These are the activations of a small neural network, seen along a few directions. Each row is one input.
In each table, some parts of the input vary, and every possible input appears once, in random order.
Descriptions start from the smaller parts, as in this example, which fits no table here: one of 4 places along a line, together with either a single point or (one of 2 separate values, together with one of 5 places around a ring) or one of 11 places along a line.
Shared parts are said once, and a part with two or three values counts as separate values.

Other details of the inputs vary at random and push rows far along two fixed directions, the same in every table; ignore that.

Table:
r1: [ 56  -6  21 -25 -32  58  17  85   2 -15   2  35 -48  70]
r2: [  8  29 -17 -40 -52  19 -61  43  27 -16 -57 -35  47  35]
r3: [ 29  31 -23 -39 -35   9 -39  65  48 -19 -33 -39  47  29]
r4: [ 16 -42 -37  41  56  12  10 -31 -47   6  -5  33 -64  18]
r5: [-93  27 118 -25 -13 -27  70 -11   1  13  95  12  37 -71]
r6: [ 34  56 -11 -58 -12  36 -47  43  56  10 -33 -26  36  26]
r7: [-94  28  43 -11  16 -73  31 -53   8   2  56 -32  67 -93]
r8: [ 20 -50  33  31  -7  22  51   5 -39  -6  33  66 -99  25]
r9: [-73 -22  86  24  10  -8  71 -28 -55   7  79  40 -24 -56]
r10: [ -85    5   54   25   -3  -58   35  -61    0   28   41  -35   81 -108]
r11: [ 31  43  -8 -42 -35  30 -39  63  68  15 -22 -38  65  39]
r12: [ 43 -48 -40  45  48 -18  35 -26 -39 -10   7  25 -55  12]
r13: [ 62  -4 -28 -24  20  21 -24  49  17 -15 -48 -10 -21  51]
r14: [ 14  19 -19 -34 -45  21 -53  58  37 -13 -62 -40  45  15]
r15: [ 18 -43 -43  41  18 -26   5 -49 -45 -23  -3  36 -75  30]
r16: [ 23 -34 -36  20  66  -1  22 -35 -30   2   7  34 -67  24]
r17: [ 30 -49 -37  51  34  -2  16 -42 -24  11   2  38 -72  23]
r18: [-103   49   51  -26   -2  -73   16  -58   11    1   59  -37   86  -73]
r19: [ 24 -51 -30  46  56  -3  15 -22 -55  -9 -14  24 -63   5]
r20: [ 23  42 -21 -45 -43   7 -46  50  39 -22 -28 -34  49  50]
r21: [ -95   25   52   11  -27  -75   19  -53   26   15   53  -38   81 -101]
r22: [ 42 -32 -44  47  30   4  10 -53 -27  11  -1  43 -77  10]
r23: [ 32 -37 -52  43  37  17  10 -53 -46   9 -16  40 -67   1]
r24: [  8  29 -12 -38 -27  22 -59  67  32 -18 -53 -40  41  19]
r25: [-101    7  114    0  -43  -15   64  -24  -10   23   79    3   50  -89]
r26: [ 46 -23 -55  36  44   4  23 -45 -35   5  14  40 -61  13]
r27: [ 39  18   4 -20 -44  15 -44  59  60   5 -46 -39  39  25]
r28: [ 25  49 -10 -37 -22  49 -60  47  40  14 -44 -28  41  18]
r29: [ 20  22 -10 -29 -36  42 -48  49  48  18 -50 -32  49  28]
r30: [  4 -37 -44  31  42 -11  -2 -38 -69 -29 -11  31 -67  26]
Each input here is: one of 5 places around a ring, together with either a single point or one of 5 places along a line.
The inputs of r25 and r8 match in every part but the place on the ring of 5. If r14 is changed in the same way as r25 into r8, which row does it become? -> r21
Which other rows does r14 become when the place on the line of 5 takes its other values? List them by row number. -> r2, r10, r23, r29
Which other rows does r23 become when the place on the ring of 5 takes its other values? List them by row number. -> r6, r22, r26, r28

Table:
r31: [ 34   1 -15  -3 -21  31 -16  28  14   4 -17   5  -8  35]
r32: [ 31  36  10 -43 -50  39 -36  70  58   9 -31 -33  55  34]
r33: [-20 -26  16  28  14 -24  26 -21 -21  -2  22   9 -17 -18]
r34: [ 26   0  -7 -15  -7  24 -15  47  -4 -18 -23   0 -10  29]
r35: [ 56 -43 -39  27  45  12  15   2 -36 -16  -8  41 -90  49]
r36: [-17 -12  12  18  35 -14  28 -25 -26   3  29  16 -22 -22]
r37: [ 27  37  11 -48 -47  48 -44  75  58   9 -44 -33  48  20]
r38: [ 40  -5  -9   0 -11  25 -11  40  14   0 -20  -2  -7  28]
r39: [ 46 -42 -42  23  27  17   9  -8 -54 -27 -18  47 -94  40]
r40: [ 26  38  12 -47 -45  50 -40  72  50  10 -37 -32  55  30]
r41: [-39  19  42 -16 -26 -15   4   6  26  10  17 -26  56 -22]
r42: [-36  40  40 -25 -18  -9  -6  -2  28  13  19 -19  47 -33]
r43: [-11  -7   8  17  19 -24  25 -39 -14   3  31  19 -25 -17]
r44: [-23 -16   8  12  20 -14  35 -28 -38  -6  28  18 -14 -18]
r45: [ 53 -49 -37  37  37  28  13   2 -46  -8 -18  40 -82  33]
r46: [-15 -12   9  27  10  -8  23 -41 -25  11  22  19 -18 -33]
r47: [ -8 -13   7  28   3 -17  25 -39 -14  10  25  16 -16 -26]
r48: [ 21  -6  -3 -15  -8  29 -18  36   2  -6 -30   0 -10  37]
r49: [ -8 -18   6  23  11 -14  32 -30  -9  11  23  14 -14 -29]
r50: [-15 -13   5  19   4 -27  28 -34 -26 -10  28  18 -22 -19]
r51: [-22 -17   6  12  18 -16  31 -27 -31  -8  22  17 -22 -28]
r52: [ 32  -2  -9 -11 -12  15 -11  46   5 -19 -18  -1 -10  34]
r53: [-39  24  42 -13 -36 -20  -6  -1  30   8  13 -25  49 -30]
r54: [ 27 -10  -7 -12 -14  17 -16  35  17  -9 -31  -2 -17  31]
r55: [-46  26  45 -16 -31 -11 -10  -1  21   9   8 -23  48 -36]
r56: [-82  14  47  16  19 -42  43 -69 -17  22  72   5  29 -74]
r57: [ 42   8 -82   9  15  -3 -54 -12  20   3 -62 -32  22  16]
r58: [  60  -39 -118   35   59  -13  -27  -41  -45  -28  -54    9  -63   43]
r59: [-17 -10  10  10  34 -10  32 -33 -27   6  30  19 -19 -14]
r60: [ 51 -46 -43  21  29  13  21   1 -46 -25 -10  42 -82  53]
r61: [ 15  32  17 -52 -48  39 -51  78  55  -2 -50 -35  43  28]
r62: [  9  37  14 -48 -54  44 -56  74  49   1 -43 -31  46  38]
r63: [  65  -34 -114   34   73  -11  -32  -46  -30  -17  -51   12  -65   43]
r64: [ 22  -5  -9  -7 -21  22 -22  31  11  -6 -23   3 -13  42]
r65: [-76   8  49  11  25 -46  48 -64 -11  20  65   1  26 -83]
r66: [-36  27  35 -24 -29 -20   8   9  28   0  20 -24  53 -34]
r67: [-76  12  45  18  13 -51  46 -68  -8  21  77   3  31 -68]
r68: [-28 -12   4  17  12 -12  26 -33 -38  -5  30  22 -19 -18]
r69: [ 29   1 -76   3  15 -13 -62  -9  15  -7 -67 -35  16  22]
r70: [-41  31  32 -19 -35 -15   2   4  21   3  28 -19  55 -23]
r71: [-40  31  36 -11 -29   5  -2  -2  22  23  21 -18  58 -36]
r72: [-30  33  37 -27 -16 -15   4   6  40  13  22 -24  50 -30]
r73: [ 22  -8   0  -7  -6  26 -21  43   2  -9 -32  -3 -13  30]
r74: [-11 -11   8  12  27 -19  34 -32 -17   5  34  17 -17  -8]
Describe the family of inputs behind these rows. -> one of 4 separate values, together with either a single point or (one of 2 separate values, together with one of 5 places around a ring)
The inputs of r44 and r48 match in every part but the choice among 4 separate values. If r34 is changed in the same way as r44 into r48, which row does it become? -> r73
Which other rows does r54 become when the choice among 2 separate values takes its other values? List them by row number. -> r61
Which other rows does r39 become when the choice among 2 separate values takes its other values? List them by row number. -> r50
Which other rows does r66 become when the choice among 4 separate values takes its other values? List them by row number. -> r49, r54, r72

Table:
r75: [ 25 -12 -26  13  16   2   2 -13  -6   2  -6  11 -25  12]
r76: [-84  44  49 -18 -18 -44   4 -29  22  13  38 -42  94 -74]
r77: [-26 -36  -9  53  57 -38  50 -86 -50  12  44  32 -42 -46]
r78: [-35 -40 -12  49  48 -53  49 -83 -58  -7  42  28 -42 -39]
r79: [-14   9   0  -9   0 -12 -11   0   5  -6  -5 -15  19  -7]
r80: [ 54 -28 -51   6   7  26 -28  26 -18 -23 -53  13 -52  57]
r81: [ 36  -6  40 -21 -30  60  13  70   8   2   3  31 -39  48]
r82: [ 45  14 -26 -17 -16  30 -36  37  30   1 -38 -10   3  39]
r83: [  9  35  -2 -39 -38  11 -46  48  42  -9 -34 -36  48  22]
r84: [ 65 -17 -52   3  20  39 -23  20  -8  -6 -42  18 -52  56]
r85: [-32 -14  -1  24  24 -39  25 -46 -27  -5  26   4  -3 -32]
r86: [-60  50 110 -56 -74  13  13  65  45   5  40 -24  77 -29]
r87: [ -8  15   6  -3 -15   3 -14   1  23  16  -7 -19  36 -17]
r88: [ 26 -14 -26  15  19   3   3 -10  -7   2  -7  10 -24   9]
Describe the family of inputs behind these rows. -> one of 2 separate values, together with either a single point or one of 6 places along a line
The inputs of r78 and r75 match in every part but the choice among 2 separate values. If r79 is changed in the same way as r78 into r75, which row does it become? -> r77
Which other rows does r80 become when the choice among 2 separate values takes its other values? List them by row number. -> r87
